Each row below holds a small network's activations on one input, seen along a few directions.
In each table, some parts of the input vary, and every possible input appears once, in random order.
Descriptions start from the smaller parts, as in this example, which fits no table here: one of 5 places around a ring, together with either a single point or one of 11 places along a line or (one of 2 separate values, together with one of 6 places along a line).
Shared parts are said once, and a part with two or three values counts as separate values.

Other details of the inputs shift rows strongly along three fixed directions, in all tables alike. That doesn't count.

A family of inputs:
r1: [ 56 -31 -23 -11 -70 -23 -43 -27  45   0 -25 -52 -62  42]
r2: [ 43 -27 -54 -15 -48 -24 -44  -7  45  11  -5 -36 -38  41]
r3: [-52 -86  52 -22  -9 -37  28  95 -19 -49 -29 -44 -74  15]
r4: [-12 -16 -20   0  11 -34  39 -24  -8  10  52  15  -1  -5]
r5: [-13   8  18  27   5   0  66 -32 -58  21  58   7 -10 -10]
r6: [-12 -26 -12   6  17 -15  45 -34  -7  16  48  31 -10 -15]
r7: [-23 -55  33  -4  21 -21  72  15 -35  14  61  30   6   4]
r8: [-61 -30  51  -9  39  -6  53  75 -43  -8  14  32  33  -5]
r9: [-37 -64  14  -3  22 -35  63   2 -25 -13  36  11 -29  -9]
r10: [  6  -9 -13  -7 -36  19 -57 -11  43 -30 -88 -37 -26  22]
r11: [-11 -16 -12  -6   5 -33  22   8  -8  -6  32  -5  -8  -1]
r12: [ 62   5 -58  -9 -20 -29 -18 -68  21  43  46   6  18  13]
r13: [ 31  58 -47   9  13  15 -34 -31  24  17   6   8  35 -15]
r14: [ -4  81 -26  43  -9  38  -5 -62 -12   6  -7  -6  14  -2]
r15: [ 29   3  13  -5 -50  28 -67   0  39 -37 -96 -62 -67  17]
r16: [ 31 -25 -43   0 -28   6 -24 -69  40  12 -13 -10 -26  20]
r17: [-21  69  28  12  56  48  -2   5 -19   5 -11  55  70 -45]
r18: [-18 -44   4 -12   8 -36  41  36 -16   0  52  -2 -26   1]
r19: [ -2  84  26   4   9  59 -65  38  19 -18 -76  -3  35 -18]
r20: [ 37 -25  -9   4 -40  -1 -22 -54  27  -9 -29 -28 -68   5]
r21: [-24  63  35   8  44  37   0   7 -34   5  -9  55 102 -30]
r22: [-27 -58  49 -10   9 -22  41  73 -32  -7  24   1  -3  13]
r23: [ 10  68  -2  11  22  48 -26 -24   9  10 -21  25  42 -25]
r24: [ -6 -21 -15  -8  10 -38  14  21  -4  -1  26  -8  -5  -3]
r25: [ 30 -49 -49 -21 -48 -45 -30   5  35  -4  -6 -46 -46  45]
r26: [ 37 -20 -63  15 -24 -20  16 -81  17  35  62  10   2  23]
r27: [-31 -12  23 -20 -10 -16 -22  89   2 -32 -48 -25  -1  21]
r28: [  14  -11  -48   21   17   -8   47 -105    4   33   76   43    3  -17]
r29: [ 20  71 -29  42  -5  37  24 -92 -17  42  49  19  13  -9]
r30: [ -7  61   3  30 -21  52 -22  -7  -1 -12 -43 -32 -27  11]
r31: [-10   5  35 -11   8   8 -10  64  -5 -17 -19 -14  -8  -8]
r32: [  1  60 -41  18  16  13 -10 -49  -3  22  17  41  92  -6]
r33: [-26  96  53  -6  61  46 -48  93 -28 -19 -60  22 100 -52]
r34: [-19 -53  28  -9  27 -47  76  15 -55  24  84  37  33  -4]
r35: [ 11 -39   3 -29 -10 -28  -6  57   5   8  13 -12 -11  23]
r36: [-12  51  25  14  38  51 -13  -1  -4  -9 -35  30  38 -36]
r37: [-28 -51  43  -4  45 -24  77   1 -50   4  59  38   3 -30]
r38: [ 27  24 -38   9  17  19   3 -92  13  43  36  50  52 -15]
r39: [ 26  18 -38   9 -26  20 -35 -49  37   1 -24 -19 -33   8]
r40: [-17  32  57 -10  -1  30 -47  77   0 -39 -85 -26  -2 -13]
r41: [-15 -29   7  -6  -3 -15  17  29   1 -10  11 -12 -36   3]
r42: [ 15 -48 -29   3 -40 -21  -4 -43  30 -18 -21 -36 -82  15]
r43: [-21  42   3   9  11  29 -21   1   0 -13 -44  13  54  -1]
r44: [ 53 -18 -29  -1 -40  -8 -38 -12  43  -1 -17 -48 -68  17]
r45: [ 34  57 -31   5  -2  16 -30 -32  21  30  10  23  51   2]
r46: [-12  33  57 -15   0  29 -56  92  -2 -44 -87 -35   2 -12]
r47: [-20 -61  36 -18  21 -26  43   9 -31   4  29  21   5  -6]
r48: [-29 -66  33 -28 -14 -38  11  98  -3 -19  -5 -27 -37  31]
Each input here is: one of 4 places along a line, together with either a single point or one of 5 places along a line or one of 6 places along a line.
- Changing only the place on the line of 4 turns r24 into r44. The same change can be made to r4. Which row results? => r19
- Start at r28 and move only the place on the line of 6, one step at a time. The first step leads to r6. Which rows follow, in order? => r39, r41, r18, r13
- Start at r32 and move only the place on the line of 4, one step at a time. The first step leads to r26. Which rows follow, in order? => r22, r34
- Which other rows does r48 become when the place on the line of 5 takes its other values? List them by row number. => r2, r8, r16, r26

A family of inputs:
r49: [ -1  33  -1  14 -11  27 -23 -27   5 -16 -42  -8   2  -1]
r50: [ 10  26  -9   7  -8  26 -29 -18  14  -4 -31  -6   9   3]
r51: [  2 -30   6  -8   2 -16  21 -11  -6   6  22   3 -19  -3]
r52: [  1 -27   4 -14  -2 -24  14  14  -5   5  20   0  -4   8]
r53: [ 41  20 -45   7 -20  -1 -19 -59  21  23  14  -2   8   7]
r54: [-14   5  16   4  -2  16  -9  23  -3 -10 -23  -9  -1   3]
r55: [  0 -15 -16   2  -4 -20  25 -11  -5   8  36  -1 -19   4]
r56: [ -5  -1  16 -11   2   1 -19  38   6 -12 -24  -3  13   2]
r57: [  0 -22   6   1   2 -12  23  -5 -12   6  25  -3 -23  -2]
r58: [  0 -19  -7   8  -9 -11  31 -21  -6  13  34   2 -19   7]
r59: [ 33  20 -24   9 -10  15 -18 -50  18   7  -6  -4  -6  -4]
r60: [-19   5  16 -10   4   7 -20  42   6 -20 -36  -9   4  -2]
r61: [-12   5   8  -4   5   4 -11  30   3 -15 -22 -10   2  -1]
r62: [ -4 -32 -10  -8   4 -23  15  -1   1   0  20   7  -7   2]
r63: [ -6 -30  20  -8   7  -9  11  19  -6  -9  -5   3 -14  -6]
r64: [ -7 -31   7  -8  -1 -11  17   4  -6   1   6   2 -13   8]
r65: [-16  10  10   0   3   6 -13  37  -1 -14 -25 -13   0  -1]
r66: [-26  71  16  14  63  25  32  -6 -41  25  49  66  91 -45]
r67: [-11  -5  18  -4   3  12 -14  25   5 -16 -36   1   5   2]
r68: [  2 -16  -2  -1  -6 -19  11  12 -10   8  22  -5  -5   8]
r69: [ 32  33 -30  10 -23   7 -25 -36  20  13   1 -10  -2  12]
- What is each input in this table made of? => either a single point or (one of 4 places along a line, together with one of 5 places along a line)
- Start at r58 and move only the place on the line of 5, one step at a time. The first step leads to r54. Which rows follow, in order? => r50, r64, r67
